Each row below holds a small network's activations on one input, seen along a few directions.
In each table, some parts of the input vary, and every possible input appears once, in random order.
Descriptions start from the smaller parts, as in this example, which fits no table here: one of 2 separate values, together with either a single point or one of 11 places around a ring or (one of 4 places along a line, together with one of 5 places around a ring).
Shared parts are said once, and a part with two or three values counts as separate values.

Other details of the inputs vary at random and push rows far along two fixed directions, the same in every table; ignore that.

Rows:
r1: [  3 -43   4 -23 -27   1  30 -63  25  73 -37]
r2: [ 48  35 -56  77  46  22 -20   3  13 -53   1]
r3: [ 16 -45  41 -32 -38  15  32 -42  32  60 -61]
r4: [ -1 -44  -7  -8 -22 -14  38 -58  10  78 -38]
r5: [ 33  45 -26  64  77  44 -29  17  -9 -33 -15]
r6: [ 67  38  33  78  59  60 -43   2  30 -63   3]
r7: [  9 -32   8  -4   9   2  22 -40 -12  72 -57]
r8: [ 51  43  12  48  34  26 -51   7  20 -68  13]
r9: [ 52  11   9  85  60  24 -31   9 -18 -47  -7]
r10: [-73  42  16 -63 -38  -3 -28  61  -4 -53  49]
r11: [-21 -32 -13 -18 -13 -26  28 -23  -1  74 -40]
r12: [ 14 -65  -3   1 -42 -22  47 -49   8  57 -45]
r13: [ 58  54 -20  78  65  52 -37 -13  24 -54  18]
r14: [ 41  46 -12  48  61  56 -42  10  39 -43  -9]
r15: [-74   9   5 -39 -63 -58  -9  36 -39 -42  73]
r16: [  4 -40  25 -36 -20   6  16 -49  35  75 -54]
r17: [ 24 -25   2 -13 -25  12  31 -62  23  54 -39]
r18: [ 25 -55   3  19 -20 -24  34 -32   2  51 -56]
r19: [ 64  50 -25  64  60  49 -49  13  39 -68 -12]
r20: [  9 -44 -24 -26 -35 -10  31 -55  27  62 -47]
r21: [-84  36  52 -78 -63 -25 -29  54 -22 -52  72]
r22: [ 13 -49   6  15 -16   0  40 -49  11  57 -37]
r23: [ 60  61 -35  71  56  62 -27  -3  27 -63   5]
r24: [-52   7  -2 -95 -27 -27  -1  80 -21 -28  78]
r25: [  1 -30 -16 -16 -18 -18  41 -36   2  81 -60]
r26: [ 41  60 -14  50  35  41 -28  -2  12 -61  27]
r27: [  8 -35  -7 -13 -33 -11  46 -58   6  72 -42]
r28: [ 47 -46  11 -40  13  -4  41 -37  24  53 -29]
r29: [  2 -55  24   9  12   6  23 -32  -8  70 -54]
r30: [ 67  18   3  77  27  34 -22 -13  17 -65  11]
r31: [ -5 -32 -39 -20 -25  -1  49 -41  17  71 -54]
r32: [ 63  34  14  70  29  50 -14 -14  15 -59  13]
r33: [-35  -2  50 -64 -21 -27   3  62 -22 -62  84]
r34: [-66  44  30 -62 -40 -10 -30  51 -11 -49  56]
r35: [  6 -42 -19  -3  12 -12  15 -31  -6  68 -62]
r36: [ 95  26  -1  34  67  34 -18  14   8 -39  30]
r37: [-13 -53 -32 -20   1 -13  24 -23   0  78 -73]
r38: [  7 -35   0 -11 -23 -21  41 -43  -2  78 -56]
r39: [-84   3  23 -45 -33 -51 -26  52 -58 -29  55]
r40: [-112   26  -11  -53  -47  -39  -11   63  -33  -42   81]
r41: [ -9 -36  -6 -24   2  -2  30 -35 -10  88 -64]
r42: [-109   13    4  -52  -13  -28  -22   67  -46  -17   49]
r43: [-88  18  43 -41 -62 -48  -3  68 -54 -50  73]
r44: [ 71  42 -18 101  60  10 -35   4  -5 -58   3]
r45: [-12 -39 -35 -35 -39  -9  28 -32  28  46 -39]
r46: [ 50  24  10  92  54  23 -20   7  -4 -41   3]
r47: [ 48  48   3  50  59  49 -45   0  32 -40  -1]
r48: [ 10 -50   8  -5 -40  -5  55 -51   6  64 -45]
r49: [  5 -45 -28  -9 -20 -35  34 -34   4  74 -61]
r50: [ -8 -39 -31 -18 -36 -30  33 -37   5  55 -32]
r51: [ 47  39  -5  84  61  16 -28   1  -5 -33   6]
r52: [ 29  58 -33  65  52  24 -23  29  -4 -53   4]
r53: [ 80  31  22  79  45  46 -44   4  28 -76  -2]
r54: [-76  23 -20 -28 -33 -50 -18  71 -34 -49  50]
r55: [-24 -33 -24 -37 -25   5  28 -34  29  59 -33]
r56: [ 89  31 -17  29  72  36 -18  21  11 -36  26]
r57: [-100   19   -7  -46  -33  -43  -10   67  -34  -23   52]
r58: [108  21  13  57  72  47 -17  24   9 -60  32]
r59: [ 22 -53 -18 -62   8  -2  52 -21  34  65 -44]
r60: [-83  29   0 -50 -54 -37  -1  40 -37 -33  70]
r61: [ -7 -39 -24 -13 -16 -11  39 -51  13  80 -42]
r62: [ 79  31  -9  30  80  32 -12   9  20 -48  20]
r63: [-102   14   18  -51  -15  -34  -25   57  -53  -14   57]
r64: [-85   4  50 -43 -37 -28 -10  57 -60 -31  54]
r65: [-82  17  20 -59 -72 -47 -23  42 -30 -60  88]
r66: [-86  26  24 -77 -60 -39 -37  63 -16 -56  67]
r67: [  5 -57  20 -14 -34   7  39 -56  25  64 -39]
r68: [-84  19  32 -30  -7 -30 -33  52 -55 -29  64]
Description of these inputs: one of 4 places along a line, together with either one of 2 separate values or (one of 3 separate values, together with one of 5 places along a line).
- Changing only the place on the line of 4 turns r47 into r14. The same change can be made to r34. Which row results? => r10
- Changing only the place on the line of 4 turns r19 into r8. The same change can be made to r2. Which row results? => r15
- Start at r45 and move only the place on the line of 4, one step at a time. The first step leads to r20. Which rows follow, in order? => r65, r30
- Which other rows does r59 become when the choice among 2 separate values takes its other values? List them by row number. => r24

Rows:
r69: [ -5 -65  13 -44 -55 -19  44 -62  30  85 -53]
r70: [-107   42   15  -13  -41  -44  -27   68  -62  -48   58]
r71: [-23 -58 -38 -42 -38 -20  45 -55   6  98 -59]
r72: [ 41  30 -33  71  55   7 -30   8  -8 -31 -15]
r73: [-17 -34  11 -56 -24   0  24 -19  23  52 -36]
r74: [ 70  31  -2  36  55  48 -16  11  25 -44   2]
r75: [-39 -47  -8 -13 -22 -18  29 -15 -13  63 -38]
r76: [-41 -45 -12 -10 -32 -18  20 -20 -14  60 -44]
r77: [-57  19  50 -55 -48 -32 -16  61 -39 -67  98]
r78: [-94  38  -4 -40 -22 -35  -8  62 -46 -43  90]
r79: [ 73  29  -5  56  31  35 -16  -6  31 -51  11]
r80: [ 76   6 -11  31  36  47   6 -16  40 -10 -28]
r81: [-10 -59  -1 -55 -52  -6  48 -52  39  82 -63]
r82: [ 60   9 -10  38  38  46  -3 -25  42  -9 -37]
r83: [ 14 -72  20 -51 -52 -20  53 -53  22  88 -44]
r84: [ 35  46 -42  67  47  26 -25 -11  -1 -30  -2]
r85: [ -1 -70  29 -46 -44 -16  46 -60  14  90 -53]
r86: [ 25  28 -11  88  63  27 -13  10 -13 -23  -3]
r87: [ 71  32 -11  48  37  45 -12   2  33 -52   5]
r88: [-17 -68 -23 -38 -17 -38  43 -25  -4  87 -54]
r89: [ 44  19 -37  68  58   9 -29   8  -7 -35 -10]
r90: [-33 -13 -27 -25 -30 -26  30 -31 -10  67 -36]
r91: [-86  22   5 -36 -13 -54 -14  80 -53 -45  78]
r92: [-57  17  53 -61 -44 -23 -11  64 -46 -67  92]
r93: [ -8 -46  35 -42 -32  -5  31 -32  -3  49 -27]
r94: [ 25  34 -20  89  45  26 -31   1 -11 -29 -19]
r95: [ 71  32   2  35  60  47 -25   8  22 -36   3]
r96: [ 61  19   1  38  59  47 -24 -18  31  -8 -26]
r97: [ 54  37   7  43  62  42 -44  -5  22 -29   0]
r98: [-80  30  28 -49 -60 -32 -27  53 -14 -72  86]
r99: [ 40  38 -29  73  56   1 -24   9 -13 -27 -18]
r100: [-66  31  37 -76 -33 -24 -34  71 -26 -52  90]
r101: [ 69   2  10  57  33  27  -8 -41  28  -6 -22]
r102: [  5 -44  15 -42 -48 -16  35 -29  20  45 -15]
r103: [-91  32 -11 -44 -29 -35 -17  60 -45 -52  89]
- What is each input in this table made of? => either (one of 3 separate values, together with one of 5 places along a line) or (one of 2 separate values, together with one of 10 places along a line)
- What sort of input is r74? => one of 2 separate values, together with one of 10 places along a line

Rows:
r104: [ 28 -74  45 -58 -61  16  54 -77  55  86 -62]
r105: [-72  -1   3 -39 -55 -45  10  27 -36  -7  47]
r106: [-27 -14  43 -94 -44 -29   5  39  -4 -19  61]
r107: [-42  22  14   4   1 -17 -15  40 -44 -37  49]
r108: [ 32  51  -2  54  58  30 -42  20  -4 -53  14]
r109: [-74  -3  12 -57 -52 -37  -5  42 -21  -9  26]
r110: [  3 -57 -21 -40 -38 -15  47 -64  28 106 -79]
r111: [ 50 -12 -17  63  35  15  13 -24   3  14 -44]
r112: [  4  35  -4  48  28   4 -39  31 -15 -62  29]
r113: [-76  -4   4 -64 -43 -28   5  44 -17 -12  35]
r114: [ 49  -2 -10  54  50  22  -7 -34   7  23 -41]
r115: [ 40 -26 -25  27   8   4  19 -59  23  57 -58]
r116: [ 50  33 -15  54  69  46 -20   2  11 -27  -4]
r117: [ 35  51 -27  50  45  34 -25  13  12 -59  27]
- What is each input in this table made of? => either one of 2 separate values or (one of 3 separate values, together with one of 4 places along a line)
- Which other rows does r116 become when the choice among 3 separate values takes its other values? List them by row number. => r113, r117
- List by row number the other inputs of the same sort as r106. => r104

Rows:
r118: [-77  -8 -15 -24 -50 -27  26 -18 -23  36   2]
r119: [ 49  11 -11  25  -3  34   3 -19  31 -29  14]
r120: [ 16  19 -48  44  22  -1 -13   7  22 -16 -22]
r121: [ 48 -18  30  43  21  10 -11   7   0 -23  -7]
r122: [  2   3   0 -30  32  27   9  13  13  18 -21]
r123: [ 33  20   4  -9  32  26 -17 -14  34 -13  17]
r124: [ 30 -10 -44 -11  19   4   4  -4   8  36 -37]
r125: [-24 -14   8 -82 -29 -27   7  15  12  -4  45]
r126: [  7 -26  46  13  -1   9  -6  -3   2  10 -17]
r127: [-11 -40  29 -44 -75 -33  30 -24   4  24 -19]
r128: [-15 -13 -35   3 -10  -5   9 -30  31  57 -64]
r129: [ 12 -10 -13  52  31 -10  -9   1 -28 -15  -7]
r130: [-33  46   3 -36  24   1 -23  92 -22 -83  74]
r131: [ 24  -7   1   1 -19  40  13 -43  41  21 -17]
r132: [-54  -5  45 -36 -24 -35  12  20 -44  24  36]
r133: [ 21  32 -33  14  43  27 -28   5   3   3 -19]
r134: [ 51  -6  14  40  37  -7  18  -8 -18  16   0]
r135: [-30 -28  42 -49 -74 -22  19 -31   4  29 -24]
r136: [-53  54 -21  27 -13 -24 -21  48 -43 -84  83]
r137: [  4   1  -4  61  38  12 -22 -12 -25  -6 -17]
- What is each input in this table made of? => one of 2 separate values, together with one of 10 places around a ring
- Changing only the place on the ring of 10 turns r134 into r129. The same change can be made to r132. Which row results? => r137
- Which other rows does r119 become when the choice among 2 separate values takes its other values? List them by row number. => r131
